Each row below holds a small network's activations on one record, seen along a few directions.
Here are examples, each followed by its value of one field, TUR.
Other fields move the rows too, some of them a lot.
(in the rows, 500 means zero)
Strong random noise was added to every row along 2 fixed directions; ignore it. To show where, here is one row again and again, with new noise each time:
[580 484 459 637 385 403 474 498 450 583 391 532 586 619]
[587 636 371 659 426 262 309 504 472 600 289 379 550 598]
[526 484 438 593 440 488 508 463 450 565 495 454 529 567]
[485 706 290 583 553 362 299 438 481 573 443 156 421 487]

[642 397 579 500 430 569 678 496 486 477 468 777 625 552] -> kod
[369 683 430 445 666 420 353 566 502 397 388 251 471 361] -> roba
[547 704 385 546 487 293 253 492 551 522 370 308 539 545] -> lika
[401 624 466 438 450 333 303 464 515 544 324 545 655 492] -> dimu
[105 692 511 267 743 576 465 325 595 524 555 338 669 182] -> zimet
[480 361 491 521 518 694 751 427 471 414 693 606 512 447] -> kod
[291 549 444 326 644 527 452 477 527 471 585 303 543 339] -> ferar
[305 547 439 361 652 594 520 438 538 412 554 431 504 335] -> zat
[442 582 420 423 568 393 422 527 501 414 386 393 503 374] -> roba
[346 397 493 351 585 728 517 474 512 457 770 269 455 370] -> vozud
[412 595 501 567 583 456 419 488 549 503 544 427 430 469] -> tem
[272 786 387 373 710 471 406 440 534 460 572 245 519 399] -> mudo
[511 492 415 443 499 489 478 506 488 482 633 276 377 555] -> doguz
[354 521 407 376 587 724 491 385 513 408 720 310 333 330] -> keleg
[542 518 381 503 461 407 355 578 496 490 399 361 357 507] -> lezet
[571 458 600 525 423 288 587 569 529 490 272 692 620 560] -> giv
[219 613 427 225 697 728 569 340 480 560 651 358 550 236] -> zimet
[531 339 527 575 502 567 726 609 396 460 545 608 466 568] -> giv
[406 418 555 447 597 755 692 437 445 548 774 524 336 435] -> tem
[381 574 492 533 521 398 356 433 542 511 408 480 521 370] -> keleg
[297 289 643 361 502 775 669 422 517 490 657 704 677 477] -> dimu
[598 387 518 515 371 488 649 603 485 552 469 614 628 576] -> fop
[430 646 428 382 600 459 497 436 508 604 439 456 592 477] -> mudo
[390 384 642 375 399 542 573 476 480 511 577 596 618 418] -> vozud
[484 457 496 449 557 534 558 546 551 473 599 405 587 472] -> fop
[589 614 403 575 404 372 381 520 510 582 352 401 528 602] -> lika
[572 548 415 444 524 377 291 539 485 490 412 373 382 473] -> lezet
[615 501 530 572 352 329 432 646 439 502 399 523 528 718] -> doguz
[206 583 540 223 747 571 482 393 556 529 616 288 560 222] -> ferar
[618 386 599 570 472 583 632 564 396 541 615 508 370 525] -> dugen
[362 612 437 448 652 442 381 493 576 452 355 404 570 397] -> zat
[831 450 471 612 376 381 431 598 453 504 377 441 380 667] -> dugen

Here are new rows. What is TUR for each?
[511 387 538 598 434 493 445 489 494 486 411 647 590 514] -> keleg
[505 434 680 412 525 490 687 557 466 468 508 731 578 478] -> giv
[839 698 290 737 366 101 149 683 524 544 145 205 339 676] -> dugen
[325 579 445 462 521 405 366 393 457 546 415 471 605 446] -> dimu
[395 560 505 447 584 442 499 478 580 519 437 545 708 517] -> mudo
[539 373 573 491 363 445 436 591 494 520 438 589 655 549] -> vozud
[309 351 559 288 526 679 691 462 462 441 707 577 593 380] -> ferar
[665 368 437 547 435 640 607 548 470 422 679 330 266 571] -> dugen
[239 475 563 289 560 583 642 432 490 523 586 479 578 318] -> ferar
[441 735 326 451 616 273 274 525 513 442 271 206 445 361] -> roba
[472 418 521 477 450 620 502 476 519 443 531 581 505 470] -> keleg
[564 505 394 619 485 482 563 511 496 508 453 519 511 492] -> kod
[697 576 517 587 338 211 228 555 492 552  98 698 639 608] -> keleg
[320 792 393 416 650 281 208 564 512 484 356 184 544 387] -> ferar
[353 404 552 345 515 560 586 507 490 465 570 576 642 420] -> ferar
[405 393 626 430 537 571 570 509 401 512 593 601 444 408] -> lezet
